Each row below is a small network's average activation on inputs in which a field has the value named, seen along a few directions.
Values that are neighbours, or in one group, have similar rows; names and order tell nothing.
Strong random noise was added to every row along 7 fixed directions; ignore it. To show where, here is one row again and again, with new noise each time:
|  294 |  452 |  361 |    5 | -102 | -275 |  141 |    1 |  175 | -264 | -116 |  233 |   58 |   88 | -225 | -221 | -525 |
| -575 | -124 | -149 |  340 |  577 |   37 |   54 |  340 | -233 | -479 |    4 |  295 |   55 | -131 |  325 |  -11 |  -28 |
|  213 |  -15 | -154 |  -80 | -188 | -270 | -425 | -364 |  -26 |  324 |  128 |   43 |  -52 |  -25 | -177 | -167 | -169 |
|  -68 |  212 |  333 | -402 | -667 |  227 | -612 | -480 |  246 |  459 |  235 | -256 | -466 |  184 | -376 |   49 |  -22 |
|  151 |   -5 |  -36 | -132 |   57 |  -22 | -123 |   13 |  299 |   56 |   39 |   43 |  107 |   10 | -155 | -134 |   17 |
|  504 |  272 |  -86 |  231 |  203 | -801 |  206 |  -82 | -176 | -305 | -200 |  530 |  341 |  -70 |  -65 | -375 | -725 |
|  -62 |  119 |  250 |  398 |   63 |  246 | -235 |  401 |   89 |  -94 |  113 | -220 |  -79 |  -71 | -117 | -121 | -248 |
|  120 | -122 |  -47 |   56 |  194 |   68 | -538 |  203 |   40 |  -45 |  107 | -184 |  187 |  267 | -564 |   32 | -344 |
|  234 |  175 |  -69 |  519 |   -7 | -400 |  155 |  -29 | -108 |   90 |   51 |  242 |  -65 | -538 |  471 | -535 | -152 |


ZEG, 16 values:
tov: | -290 |   58 |  365 |    5 | -441 |  220 |  230 | -143 | -133 |   47 |   80 | -145 | -319 | -174 |  309 |  149 |  172 |
lus: |  384 | -212 |  -60 |  152 |  219 |  -65 |  165 |  240 | -290 | -485 |  119 |  -31 |  158 |  156 | -321 |    1 |  -97 |
pel: |   64 | -141 |   12 |  -69 |  -81 |  117 | -379 |  -50 |   70 |  315 |  237 | -172 |  -85 |   31 |  -85 | -211 |  272 |
kol: | -312 | -254 |  133 |   83 |  120 |  470 |  -94 |  -26 | -568 | -474 |  597 |  -80 | -205 |  104 | -104 |   22 |  389 |
vuked: |  769 |  169 |    4 |  -55 |    8 |    0 |   59 |   -4 |  -18 |  -47 |  111 | -153 |  175 |  177 | -380 |   -3 |   22 |
med: | -492 | -418 | -301 |  173 |  354 |  112 |   91 |  470 | -146 |  260 |  -76 |  -65 |  175 | -177 |  278 |   97 |  149 |
fusug: |  630 |  551 |  447 |  690 | -189 |    6 |  177 |  626 |   79 |   -7 | -261 | -427 | -105 | -221 | -144 |   67 | -679 |
bepaf: |  -40 |   64 | -160 | -497 |  193 | -271 |  -46 | -410 |   75 | -167 | -280 |  271 |  159 |  413 | -292 |  274 | -202 |
togu: |  454 |  -55 | -267 |  269 |  326 |  -28 |   62 |  -68 |   85 |   99 |  188 | -112 |  104 |  -82 |   37 | -280 |  270 |
sogur: | -622 |  101 | -296 | -584 |   96 |  -84 |  131 | -628 | -166 | -273 | -240 |  449 | -205 |  363 |  236 |  589 |  233 |
buge: |  -64 | -176 | -319 |  152 | -118 | -265 | -470 | -117 | -628 |  237 | -206 | -235 |  -56 |    3 | -228 |  716 | -593 |
bisop: |  187 | -402 | -243 |  132 | -308 | -109 | -150 | -102 | -132 |  647 |  -48 | -415 |  138 | -248 |  111 |   33 |  -19 |
liku: |   -5 |  182 |   83 | -146 | -115 | -207 |  -88 | -205 |  135 |  106 | -160 |   82 |   -3 |   49 |  -18 |   -1 |  -64 |
diti: |   67 | -218 |   69 | -255 |  -56 |  316 |  230 |  444 |  567 |  330 | -417 | -237 |  437 |  148 | -250 |  270 |  126 |
vigen: |   57 | -553 | -324 |  334 |  -18 |  146 | -347 |  498 |  -78 |  463 |  -53 | -535 |  267 | -185 |   99 |  105 | -251 |
vuran: |  434 |  -60 | -227 |  888 | -193 | -270 | -342 |   88 | -587 |  307 |  228 | -289 |   12 | -186 |   59 | -685 | -293 |
ZEG is arranged as a ring.
Which values are neighbours of buge? Give them in the order they are listed. -> lus, vuked
Which values are neighbours of pel? Give them in the order they are listed. -> liku, vuran
Which values are neighbours of tov? Give them in the order they are listed. -> kol, bisop
Which values are neighbours of sogur? Give them in the order they are listed. -> fusug, togu
